These are the activations of a small neural network, seen along a few directions. Each row is one input.
In each table, some parts of the input vary, and every possible input appears once, in random order.
Descriptions start from the smaller parts, as in this example, which fits no table here: one of 4 places along a line, together with either a single point or one of 9 places along a line or (one of 2 separate values, together with one of 8 places around a ring).
Shared parts are said once, and a part with two or three values counts as separate values.
In the rows, 128 means zero.

Table:
r1: [100 207 125  93  88  90 160 145 178 154 145 113  93]
r2: [ 99 226 149  87  98 140 127 133 203 114 135  95 105]
r3: [104  88 101 134 151  28  94 101  67  85 124 147 119]
r4: [128  43 121 147 155  64  87 115  53 121 114 119 133]
r5: [105 219 150  96 118 107 128 161 163 129 134 150 108]
r6: [ 99 143 130 119 123 151 141 133 141 216 113  85 109]
r7: [168 119 129  95 108 172 136 171 135 216 130  74 116]
r8: [174 131 153  99 140 188 105 189 122 191 120 110 132]
r9: [ 94 199 162  86 109 114 162 144 161 119 164 123  82]
r10: [183  82 125 135 118 173 131 166  93 138 135 111 164]
r11: [129 106 112 117 125   4 112 127  91  54 140 148 116]
r12: [ 81 202 136 113 147 133 113 136 138 159 116 148 108]
r13: [115 169 118 130 102  91 159 138 135  71 147 152 143]
r14: [111 156 127 103  98  56 121 136  98  64 132 143 133]
r15: [226  13 106 186 137 152 135 120 142 110 134 164 142]
r16: [161  94  95 172 125  72 165  93 188  41 146 203 125]
r17: [158  33 105 206 156 131 139  80 150 108 121 176 140]
r18: [195  24 122 128 140  84  82 153  47 122 129 106 135]
r19: [121 134 101 169 138 128 145  73 146  79 126 179 162]
r20: [147 151 113 151 111 103 163  98 169  47 143 179 158]
r21: [ 69 183 150 102 138 139 145 118 136 148 146 122  83]
r22: [ 97 162 152 113 135 200 113 124 166 174 103  67 120]
r23: [143  89 121 182 143 163 139  86 132 113 116 152 175]
r24: [110  91 134 131 130 116  97 124  60 129 103 114 150]
r25: [162 110 164  89 130 196 138 171 121 180 149  84 106]
r26: [ 87 138 115 120 125  81 103 109  74  95 114 142 136]
r27: [ 76 191 112 109 116 115 144 118 154 184 126 112  93]
r28: [104 155 153 123 154 168 111 151 127 191 104 122 125]
r29: [168 137 150  89 122 221 108 162 159 174 119  57 126]
r30: [ 92 134 166 112 145 174 142 133 125 179 133  95 100]
r31: [ 90 151 106 148 129 117 141 112 112 103 130 152 145]
r32: [212  69 121 159 126 184 134 126 123 115 131 140 177]
r33: [113 105 125 160 134 152 136 126  99 137 119 124 160]
r34: [180  68 134 110 114 138  93 162  57 130 118 103 155]
r35: [ 75 210 136 104 127 166 114 108 178 143 116  93 105]
r36: [135  76  84 192 152  97 146  67 165  74 131 203 129]
Describe the family of inputs behind these rows.
> one of 4 places along a line, together with either one of 4 separate values or one of 5 places along a line
Changing only the place on the line of 4 turns r35 into r29. The same change can be made to r19. Which row results?
> r32
List by row number the other rows that have the place on the line of 4 in common with r2.
> r1, r5, r9, r11, r13, r14, r16, r20

Table:
r37: [170 104  97 201 136 157 164  83 206  86 128 198 161]
r38: [121  97 137 120 147 170 109 137 120 215 111  67 107]
r39: [ 52 208 147 104 132 104 141 132 139 164 129 132  94]
r40: [ 56 168 146 117 142 157  94 120  99 166  93  91 133]
r41: [219  42 134 131 121 127 116 178  73 101 141 128 161]
r42: [146 149 121 103  86  37 140 133 144  37 155 141 121]
r43: [150  31 118 157 160 111 102 105  88 136 116 136 121]
r44: [ 88 103 110 156 156  94  97  83  66  93 106 147 155]
r45: [198 112 150  84 103 189 119 198  97 188 133  75 143]
r46: [122 225 147  57  97 106 129 171 170 114 153 110  87]
r47: [134 161 134 158 129 238 181  98 229 144 137 138 133]
r48: [ 80 136  95 147 128  46 143  99 105  92 135 173 120]
Describe the family of inputs behind these rows.
> one of 2 separate values, together with either a single point or one of 5 places along a line
Changing only the choice among 2 separate values turns r43 into r38. The same change can be made to r41. Which row results?
> r45

Table:
r49: [147 155 128 116 119 145 135 121 210 140 134 107  97]
r50: [101 188 122 121 128  87 119 144  99  63 129 167 156]
r51: [ 39 150 128 142 149 126 113  69 152 150  92 111  91]
r52: [122 154 142  75 100 141 128 181  86 198 137  69 113]
r53: [152 144 111 149 120 115 169 122 188 124 143 185 125]
r54: [189  20 124 149 144  76 123 132 107 100 139 151 121]
r55: [107 175 169  72 120 158  84 178  72 170 111  97 145]
r56: [110  30  96 201 177  96 101  57  74 123 112 150 151]
r57: [139 140 159  85 134 155 125 176 126 203 145  98  71]
r58: [156 142 141 119 128 199 138 172 162 212 127  96 109]
r59: [140 171 123 156 113 172 168 101 163  83 139 182 168]
r60: [113 158 111 120  95  63 166 141 114 100 149 151 129]
r61: [124 151 142  89 127 103 128 135 178 130 152 101  66]
r62: [ 60 139 133 126 177 176 118 108 100 227  91  98 116]
r63: [ 95 192 145  79 118 110  80 136 121  91 118  99 129]
r64: [133 158 162 130 119 244 147 160 151 175 120  89 170]
r65: [132 175 145 124 114 196 138 104 192 102 124 101 147]
r66: [177  40 106 140 111  63 123 131  60  93 129 126 152]
r67: [189  44 102 175 134 179 126 104 113  65 125 157 185]
r68: [ 41 144 106 181 153  98 144  76 130 131 118 182 122]
r69: [129 141 128 125 127  74 166 138 157 110 157 174  95]
r70: [105 165 127  80  92  91 129 139 137 121 142  76 101]
r71: [208  21  96 172 137 121 125 120 136 109 128 160 144]
r72: [163  75 126 147 137  85  79 130  44  54 109 144 171]
Changing only one part turns r49 into r53. The same change can be made to r65. Which row results?
> r59
Describe the family of inputs behind these rows.
> one of 4 places along a line, together with either a single point or one of 5 places along a line
Start at r72 and move only the place on the line of 4, one step at a time. The first step leads to r50. Which rows follow, in order?
> r63, r55
Start at r72 and move only the place on the line of 5, one step at a time. The first step leads to r66. Which rows follow, in order?
> r54, r71, r67
List by row number the other rows that have the place on the line of 4 in common with r55.
> r52, r57, r58, r62, r64
